These are the activations of a small neural network, seen along a few directions. Each row is one input.
In each table, some parts of the input vary, and every possible input appears once, in random order.
Descriptions start from the smaller parts, as in this example, which fits no table here: line(4) and (point or ring(11) or (values(3) and ring(5))).
Shared parts are said once, and a part with two or three values counts as separate values.
In the rows, zero is written as 100.

Other details of the inputs vary at random and push rows far along two fixed directions, the same in every table; ignore that.

A family of inputs:
r1: 89 111 85 120 57 125 132 101 150 134 139 14 36
r2: 108 100 155 88 76 99 143 87 87 114 120 71 45
r3: 90 82 90 123 107 84 131 101 68 91 146 65 51
r4: 60 101 53 131 142 61 73 113 95 78 136 105 110
r5: 117 107 179 74 55 147 94 69 112 102 60 109 126
r6: 92 125 57 108 123 91 46 123 130 79 58 158 165
r7: 92 99 83 102 119 77 138 100 70 119 141 71 53
r8: 79 120 125 91 94 111 75 91 119 87 71 135 111
r9: 98 128 173 86 72 163 102 76 100 118 52 131 101
r10: 120 68 76 115 110 68 136 105 82 118 124 58 68
r11: 82 110 53 101 131 95 50 119 133 92 59 158 162
r12: 102 98 41 123 128 45 71 116 110 67 131 99 120
r13: 116 108 112 100 93 119 77 108 107 99 63 116 149
r14: 84 99 118 104 95 90 90 93 98 89 109 96 98
r15: 141 124 163 76 62 150 98 80 116 106 46 124 110
r16: 134 78 81 117 92 70 128 103 83 83 142 62 62
r17: 88 92 34 110 143 50 89 132 109 98 120 108 118
r18: 75 73 28 111 135 70 78 117 91 87 124 105 116
r19: 92 128 74 92 124 91 36 122 137 69 84 153 174
r20: 100 86 30 128 127 58 83 132 98 69 120 99 123
r21: 122 74 125 90 81 112 143 80 67 139 107 61 58
r22: 89 102 98 112 115 73 136 103 78 107 146 72 48
r23: 100 111 166 76 77 171 98 74 84 127 55 108 121
r24: 121 61 72 113 104 77 140 111 77 107 127 58 64
r25: 119 120 171 71 58 144 100 70 120 102 51 125 107
r26: 110 82 148 97 66 110 139 84 75 97 117 61 47
r27: 79 103 108 90 102 144 77 97 89 96 76 121 135
r28: 57 127 60 99 140 109 44 105 116 87 71 160 151
r29: 96 98 121 88 80 120 72 92 115 72 82 121 139
r30: 108 80 71 103 113 74 138 91 82 124 122 78 42
r31: 80 104 55 103 129 43 77 114 121 70 137 112 111
r32: 110 105 159 60 74 159 106 84 99 143 58 121 119
r33: 147 98 133 96 76 99 157 102 81 130 107 66 59
Description of these inputs: point or (line(4) and ring(8)).
Change only the ring(8) part in r23. List by row number the other rows that result. -> r4, r5, r10, r12, r13, r14, r21

A family of inputs:
r34: 70 111 26 137 120 74 74 125 128 75 131 84 103
r35: 90 142 163 93 74 150 60 92 134 87 60 138 147
r36: 125 71 26 119 143 40 96 134 80 79 104 133 127
r37: 58 94 27 126 148 72 81 116 95 102 129 101 109
r38: 122 73 31 120 150 29 95 132 81 81 90 119 126
r39: 111 87 151 87 48 139 132 69 96 108 93 65 53
r40: 130 76 24 110 144 45 95 127 81 75 112 136 120
r41: 113 88 166 88 54 130 130 63 93 103 97 74 51
r42: 55 107 54 111 150 51 82 117 85 83 139 114 108
r43: 125 68 31 119 147 28 93 133 81 81 92 127 128
r44: 71 114 29 135 127 69 78 124 134 91 133 88 101
r45: 110 72 101 109 68 95 163 76 86 121 137 29 10
r46: 76 112 130 87 86 177 67 92 100 110 47 130 155
r47: 110 73 112 112 86 99 166 86 46 113 142 33 17
r48: 82 98 108 101 98 79 98 83 109 87 120 100 81
r49: 93 121 89 109 102 100 104 111 127 115 115 83 82
r50: 87 149 159 81 75 149 65 99 135 96 60 136 146
r51: 106 105 163 72 81 137 146 84 70 142 96 80 61
r52: 107 104 170 73 58 119 138 69 98 121 100 82 55
r53: 110 98 152 76 64 134 138 71 110 144 91 74 51
r54: 108 87 117 86 80 76 167 81 90 129 145 43 6
r55: 87 147 147 75 78 156 67 105 142 108 57 132 143
r56: 153 94 78 98 116 68 110 94 74 99 82 111 101
r57: 74 124 80 115 97 119 50 116 135 65 89 116 139
r58: 79 113 155 86 91 162 59 87 93 89 53 143 152
r59: 182 75 101 100 91 65 177 82 46 115 116 60 29
r60: 133 89 143 61 84 138 75 104 116 97 56 122 195
r61: 80 114 132 80 73 163 64 80 141 118 47 132 142
r62: 80 101 89 99 123 103 107 104 89 126 111 96 88
r63: 95 112 103 121 92 96 94 103 112 74 119 85 83
r64: 60 114 101 103 129 101 56 102 95 80 94 143 146
r65: 118 67 40 107 124 35 73 138 96 88 141 87 145
What is each input in this table made of? -> values(2) or line(6) or (values(3) and ring(8))
Change only the values(3) part in r45. List by row number the other rows that result. -> r34, r46
Which other rows belong to the same alternative as r56? List them by row number. -> r36, r38, r40, r43, r59

A family of inputs:
r66: 134 112 171 79 72 136 117 78 91 112 59 120 96
r67: 52 109 70 102 119 90 64 103 126 82 111 119 115
r68: 85 94 65 114 125 80 67 111 95 65 95 131 136
r69: 92 107 57 117 107 80 65 116 136 77 105 110 134
r70: 131 94 100 110 77 83 129 103 110 105 126 57 56
r71: 93 108 57 111 111 82 66 118 136 69 104 105 130
r72: 95 120 167 88 68 161 107 81 98 122 76 94 95
r73: 125 71 67 111 113 48 166 105 68 124 157 43 32
r74: 129 80 67 118 117 47 166 99 69 120 147 54 14
r75: 88 92 68 106 126 80 64 120 97 69 105 126 143
r76: 56 113 66 104 118 92 61 101 120 82 116 121 118
r77: 94 117 174 87 63 159 112 85 104 126 73 95 92
r78: 94 110 130 96 83 127 117 80 91 111 110 75 70
r79: 98 122 116 77 98 137 65 104 116 110 41 152 158
r80: 82 94 49 114 129 91 71 115 99 84 89 127 135
r81: 85 95 111 107 92 91 135 94 97 113 131 64 44
r82: 125 91 154 78 70 151 113 81 90 133 55 99 111
r83: 124 74 110 103 95 74 132 90 72 104 120 68 66
r84: 94 117 98 89 112 95 63 108 110 82 72 147 147
r85: 132 101 173 71 68 137 118 84 89 116 71 106 113
r86: 93 78 32 119 136 59 100 124 85 92 136 88 96
What is each input in this table made of? -> values(3) or ring(6) or (values(2) and line(6))
Change only the values(2) part in r79. List by row number the other rows that result. -> r84
